These are the activations of a small neural network, seen along a few directions. Each row is one input.
In each table, some parts of the input vary, and every possible input appears once, in random order.
A made-up example of a description, with smaller parts first: one of 8 places around a ring, together with either a single point or one of 9 places around a ring or (one of 3 separate values, together with one of 4 places along a line).
Shared parts are said once, and a part with two or three values counts as separate values.

Other details of the inputs vary at random and push rows far along two fixed directions, the same in every table; ignore that.

Table:
r1: -30 10 -2 48 6 -23 10 2 2 -10 2 -15 -9 14 -20 16 9
r2: 14 17 9 -23 -9 1 1 3 -3 7 -2 2 -7 0 -3 -16 -1
r3: 8 15 5 -9 -5 7 1 -2 1 25 -12 12 -1 1 -9 -10 3
r4: 13 13 5 -17 -7 14 4 -1 -3 24 -3 9 -2 -6 -7 -15 -4
r5: 14 14 9 -19 -8 -3 1 -2 -3 2 -9 2 -11 9 2 -15 -1
r6: 2 -41 -18 -11 8 7 -12 -5 8 -26 7 -5 16 -9 29 16 4
r7: 12 22 10 -20 -9 -3 0 4 -3 8 -4 3 -10 1 -7 -15 -1
r8: 14 10 1 -20 -6 14 1 -2 -3 24 -3 12 -2 -9 -6 -12 -3
r9: -27 4 8 55 11 -19 17 1 2 -6 0 -4 3 9 -19 5 0
r10: -25 7 -1 44 1 -31 12 -6 3 -23 1 -18 -16 19 -14 10 7
r11: 1 -37 -18 -12 7 12 -15 1 4 -21 16 -1 16 -21 24 18 -3
r12: -5 -40 -11 -2 12 15 -12 1 6 -9 9 -3 25 -15 22 19 1
r13: 13 13 11 -19 -7 3 0 3 -4 9 -5 4 -4 7 2 -12 -2
r14: 17 14 0 -28 -9 -2 2 -2 -2 1 -3 4 -11 4 3 -18 -1
r15: 13 19 4 -25 -9 0 -3 3 -2 7 -3 7 -8 0 -3 -12 -1
r16: 10 7 7 -17 -3 12 -1 2 -5 20 -3 8 3 2 2 -9 -4
r17: 12 14 3 -22 -6 7 0 3 -4 20 -1 10 -3 -4 -5 -12 -2
r18: -2 -36 -20 -9 4 16 -19 -4 5 -19 12 -13 8 -14 23 30 2
r19: -3 -31 -21 -1 3 21 -13 -4 4 -5 11 -10 7 -25 9 25 2
r20: -21 7 0 42 7 -33 20 2 -2 -30 9 -10 -8 14 -12 -4 -3
r21: -25 5 3 43 9 -29 13 4 1 -19 3 -3 -1 17 -10 6 3
r22: 8 16 7 -17 -7 -4 -2 2 1 8 -9 7 -4 9 -2 -9 5
r23: 11 10 5 -19 -3 10 -2 2 -5 22 -5 12 0 2 0 -8 -3
r24: -25 5 6 47 9 -30 15 5 0 -19 4 -6 -1 19 -11 3 3
r25: 12 25 12 -13 -9 8 8 0 -4 27 -7 8 -8 -2 -15 -20 -4
r26: 6 21 3 -16 -12 -2 -2 -2 2 11 -8 -6 -16 12 -7 -3 10
r27: 2 -44 -14 -10 9 18 -16 1 2 -19 13 -3 22 -16 31 19 -4
r28: 12 17 7 -15 -7 11 1 0 -2 24 -6 9 -5 -9 -11 -14 -4
r29: 8 23 3 -17 -11 8 -2 0 -4 23 -7 -1 -15 7 -9 -3 4
r30: -29 13 -4 46 5 -23 11 4 -1 -14 9 -15 -12 6 -23 14 3
r31: 16 9 5 -22 -7 2 3 -2 -4 4 -5 3 -7 11 7 -17 -2
r32: -21 8 2 43 6 -34 15 1 0 -32 6 -11 -10 10 -15 -1 -2
r33: -4 -41 -16 -4 11 16 -18 0 7 -11 7 0 25 -19 21 24 3
r34: -1 -33 -17 -1 8 19 -13 -2 4 -6 10 3 18 -28 12 17 -4
r35: -21 3 3 44 8 -33 18 1 2 -26 2 -9 -5 22 -9 -1 3
r36: 3 -41 -19 -12 8 11 -13 -4 3 -26 10 -3 15 -11 31 17 -3
r37: 10 18 4 -19 -7 4 -1 4 -3 18 -4 10 -5 -4 -8 -11 -2
r38: -26 6 6 57 12 -17 15 1 -2 -6 1 0 0 6 -20 6 -5
r39: 10 8 4 -13 -3 11 1 -3 0 25 -9 12 1 1 -5 -10 2
r40: 11 16 10 -14 -7 -9 4 -3 1 1 -12 -1 -10 13 -2 -17 5
r41: 12 9 2 -14 -4 15 -2 -2 -3 25 -9 14 0 -4 -4 -8 -3
r42: 10 24 1 -23 -15 1 -2 -1 -1 10 -2 -6 -20 3 -8 -6 4
r43: 11 10 9 -10 -4 15 2 -2 -3 24 -7 8 0 -2 -4 -10 -4
r44: 11 5 5 -12 -2 17 1 -2 -3 24 -5 10 2 -2 -1 -9 -5
r45: -27 5 2 57 13 -18 16 0 -3 -4 4 4 0 9 -20 6 -5
r46: 11 20 8 -17 -6 7 -2 3 -5 24 -9 13 -4 4 -6 -11 -2
r47: 4 17 12 -7 -4 -1 1 3 0 19 -10 5 -2 5 -9 -10 4
r48: 16 12 9 -19 -8 -1 3 -2 -4 3 -7 0 -8 11 4 -17 -2
r49: -1 -42 -10 -7 9 11 -15 0 7 -21 9 -8 22 -15 26 19 3
r50: 11 15 5 -17 -8 -8 1 -3 1 1 -11 3 -9 13 0 -14 5
r51: 5 16 13 -9 -4 1 3 3 -1 19 -9 4 0 7 -7 -12 3
r52: 4 -37 -20 -14 6 7 -14 -4 6 -30 12 -6 11 -19 24 14 -2
r53: 15 12 3 -23 -8 -1 -1 -3 -2 2 -8 6 -9 9 4 -13 -2
r54: -29 6 3 51 12 -26 14 4 0 -9 2 0 2 14 -17 7 2
r55: 10 17 10 -18 -7 6 2 4 -4 18 -2 4 -3 -4 -7 -14 -3
r56: -25 9 9 46 9 -31 11 5 2 -20 1 -7 -3 15 -14 4 3
r57: 2 -42 -13 -6 8 6 -11 -4 8 -29 7 -11 17 -10 27 14 3
r58: 4 -38 -15 -12 6 8 -10 -3 5 -30 13 -11 13 -18 24 11 -2
r59: 9 12 11 -15 -4 9 0 3 -4 19 -5 6 0 2 -2 -9 -4
r60: 0 -34 -21 -11 -1 10 -15 -9 6 -25 13 -17 2 -17 20 21 1
r61: -2 -34 -20 -1 4 25 -15 -5 2 -2 8 -8 10 -20 14 28 2
r62: -26 8 3 47 9 -29 13 5 -4 -19 6 0 -4 17 -12 6 -3
r63: 11 13 5 -22 -7 3 -5 2 -3 9 -6 9 -4 5 2 -7 -2
r64: -4 -40 -12 4 12 19 -14 -4 9 -6 5 -1 23 -23 17 21 1
r65: -2 -38 -15 -8 9 19 -12 2 3 -11 16 -3 21 -24 20 17 -5
r66: -27 8 8 52 12 -22 12 6 -3 -10 3 -3 0 9 -17 8 -4
r67: 14 15 6 -24 -9 2 2 4 -4 9 0 4 -6 2 0 -16 -2
r68: 11 15 11 -18 -6 1 -3 3 -3 9 -7 5 -6 5 0 -10 -1
r69: -28 3 5 55 12 -19 18 0 1 -5 2 -2 3 11 -18 4 0
r70: -3 -34 -12 -5 9 15 -15 3 4 -13 12 -4 18 -27 15 19 -4
r71: 12 16 2 -20 -14 1 -1 -8 -3 7 -7 -6 -20 11 -1 -6 2
r72: 5 26 5 -4 -12 3 5 -3 -1 28 -13 -1 -16 9 -19 -7 10
Each input here is: one of 3 separate values, together with one of 4 places along a line, together with either a single point or one of 5 places around a ring.
The inputs of r29 and r18 match in every part but the place on the line of 4. If r23 is changed in the same way as r29 into r18, which row does it become?
Answer: r62
The inputs of r43 and r59 match in every part but the place on the line of 4. If r8 is changed in the same way as r43 into r59, which row does it become?
Answer: r17
List by row number the other rows that have the place on the line of 4 and the choice among 3 separate values in common with r12.
Answer: r1, r33, r47, r51, r54
Change only the place on the line of 4 in r41. List by row number the other rows that result.
Answer: r46, r53, r63
List by row number the other rows that have the place on the line of 4 and the choice among 3 separate values in common with r30.
Answer: r17, r37, r55, r65, r70
Change only the choice among 3 separate values in r48. List by row number the other rows that result.
Answer: r57, r58

Table:
r73: -9 21 16 24 -1 -17 13 2 6 7 -13 -2 -9 22 -16 -6 10
r74: 8 22 5 -17 -12 -2 3 -2 -2 9 -3 -8 -15 1 -12 -11 6
r75: 27 -10 -7 -43 -6 35 -10 -3 -2 26 -1 15 8 -20 14 -8 -7
r76: 23 31 17 -45 -16 9 -6 3 0 38 -19 12 -8 15 -3 -19 9
r77: -12 13 6 25 1 -10 9 -5 -4 9 -9 -1 -7 22 -10 -1 4
r78: 5 29 12 -9 -3 -4 4 9 -6 23 -6 12 -2 -1 -15 -18 -2
r79: -12 -21 -4 23 11 0 1 5 3 -12 8 -3 16 -18 1 7 -3
r80: 11 -20 -11 -19 -6 18 -10 -11 4 -5 5 -11 -1 -15 9 10 0
r81: 2 -2 -3 -8 0 8 -9 3 1 9 -7 5 6 5 9 9 5
r82: -7 15 12 22 4 -30 14 4 1 -16 -8 3 -5 31 -5 -14 1
r83: -5 -20 -3 15 12 -10 3 5 1 -32 12 3 19 -5 11 -2 -14
r84: -11 -25 -17 5 5 5 -10 1 0 -20 15 -9 2 -14 10 29 -1
r85: -13 -18 -15 18 4 1 -1 -7 -1 -16 13 -12 -6 -8 3 18 -1
r86: -6 -34 -12 13 11 8 -8 -9 10 -11 0 -8 15 -3 17 19 6
r87: -18 1 -3 18 3 -15 -1 3 -1 -15 11 -13 -6 -2 -8 13 2
r88: 7 -20 -7 -10 5 21 -5 -5 2 5 3 5 12 -20 8 -1 -6
r89: 26 3 -1 -47 -13 5 -6 -1 -2 -8 0 1 -8 -2 16 -16 -3
r90: -15 35 15 36 3 -22 19 8 -10 9 1 11 -10 12 -29 -9 -8
What do these inputs look like to the network?
Answer: one of 3 separate values, together with either a single point or one of 5 places around a ring
The inputs of r73 and r79 match in every part but the choice among 3 separate values. If r82 is changed in the same way as r73 into r79, which row does it become?
Answer: r83
List by row number the other rows that have the choice among 3 separate values in common with r74.
Answer: r80, r84, r85, r87, r89

Table:
r91: 1 -19 -10 8 7 15 2 -5 0 0 5 5 8 -18 3 2 -10
r92: -1 16 9 -1 0 0 0 11 -6 15 4 9 4 -7 -11 -6 -7
r93: -25 -27 -6 38 14 -6 -3 1 6 -16 4 -8 14 3 5 28 7
r94: -24 21 15 35 2 -23 9 7 0 7 -6 1 -5 25 -19 5 10
r95: 22 -12 -13 -51 -13 25 -21 -3 3 5 2 -7 -1 -20 16 8 5
r96: -2 -9 -2 2 6 10 -3 5 -2 3 7 6 12 -18 0 4 -8
r97: -20 -32 -24 33 8 -5 1 -9 6 -35 16 -21 -1 -12 3 26 1
r98: 20 -21 -6 -37 -2 34 -14 -2 -1 15 7 11 14 -27 16 -1 -8
r99: 6 33 13 5 -8 -5 15 -8 -2 30 -21 6 -18 26 -19 -19 7
r100: -17 2 -10 29 3 -15 6 -3 1 -21 6 -16 -12 1 -11 13 1
r101: 12 -17 -4 -22 -1 22 -13 -7 5 15 -8 1 9 -3 16 7 7
r102: 18 34 24 -20 -8 -16 10 1 -3 15 -23 13 -9 32 -1 -34 4
r103: 5 1 9 1 9 -12 8 6 -3 -15 2 12 9 2 6 -20 -12
r104: -2 18 -1 -9 -9 -7 -3 4 -2 0 3 -6 -12 2 -8 5 5
r105: 7 13 6 -11 -8 -19 7 1 -3 -19 1 -4 -12 15 3 -16 -1
The inputs of r102 and r103 match in every part but one. If r94 is changed in the same way as r102 into r103, which row does it become?
Answer: r92
What do these inputs look like to the network?
Answer: one of 3 separate values, together with either a single point or one of 4 places along a line
Change only the choice among 3 separate values in r100. List by row number the other rows that result.
Answer: r98, r101
